Each row below is a small network's average activation on inputs in which a field has the value named, seen along a few directions.
Values that are neighbours, or in one group, have similar rows; names and order tell nothing.
In the rows, 500 means zero.
Random noise pushes rows far along 2 fixed directions. That doesn't count. These rows show it; they differ only by the noise:
[588 698 738 491 530 510 471 639 376 477 392 577 542 418]
[505 356 450 566 521 725 495 406 439 447 573 434 455 731]
[575 667 711 502 529 493 468 617 395 466 390 582 524 424]
[438 218 330 623 513 582 472 306 549 387 532 490 356 713]


BAK, 11 values:
muzik: [554 468 501 409 463 670 550 531 421 523 657 409 437 741]
bug: [383 261 413 465 434 299 532 303 693 611 547 504 446 260]
nup: [506 437 637 423 567 642 451 465 370 522 458 571 528 695]
dopok: [361 239 276 438 426 523 494 372 665 520 715 390 371 585]
fas: [471 503 556 407 453 505 475 504 461 663 642 368 640 354]
lovar: [639 618 652 578 466 962 602 551 273 491 593 335 680 716]
ras: [574 564 470 376 574 594 498 556 434 598 591 345 555 531]
kubik: [597 614 651 497 451 757 501 608 393 514 600 467 537 706]
bilu: [516 536 214 436 534 619 566 559 516 572 658 387 552 622]
lam: [402 603 178 478 548 299 556 576 661 607 415 499 611 484]
tufin: [505 515 572 725 507 560 536 399 484 315 400 508 522 404]
The values of BAK form a tree with 2 forks.
List every value one step from lam, in the order listed.
Answer: bilu
List every value one step from dopok, in the order listed.
Answer: fas, ras
List every value one step from lovar, in the order listed.
Answer: kubik, tufin

POB, 10 values:
sot: [376 118 381 742 498 430 353 140 675 138 401 511 237 629]
gakel: [491 492 119 452 531 548 533 522 600 600 721 349 451 671]
nen: [448 639 381 397 472  60 665 671 571 453 317 503 588 118]
tiva: [462 406 228 590 650 831 474 362 396 424 571 421 529 953]
gavo: [620 444 781 487 440 857 584 498 293 535 679 404 470 662]
vido: [571 817 508 399 541 757 605 798 328 602 473 446 735 762]
ral: [592 378 763 337 447 548 321 466 441 585 586 525 443 452]
tibu: [544 388 422 766 499 720 537 401 486 352 407 559 518 745]
fuga: [414 603 553 409 442 319 493 565 582 670 587 529 532 168]
nit: [475 498 686 434 479 379 493 438 554 686 530 509 526 233]
The values of POB form a ring.
Going along POB from gavo by way of its neighbour ral, in what order are sot, nen, vido, tibu met?
Answer: nen, vido, tibu, sot
How many steps from neighbour to neighbour lead from tiva to nit, at the fewest?
Answer: 5
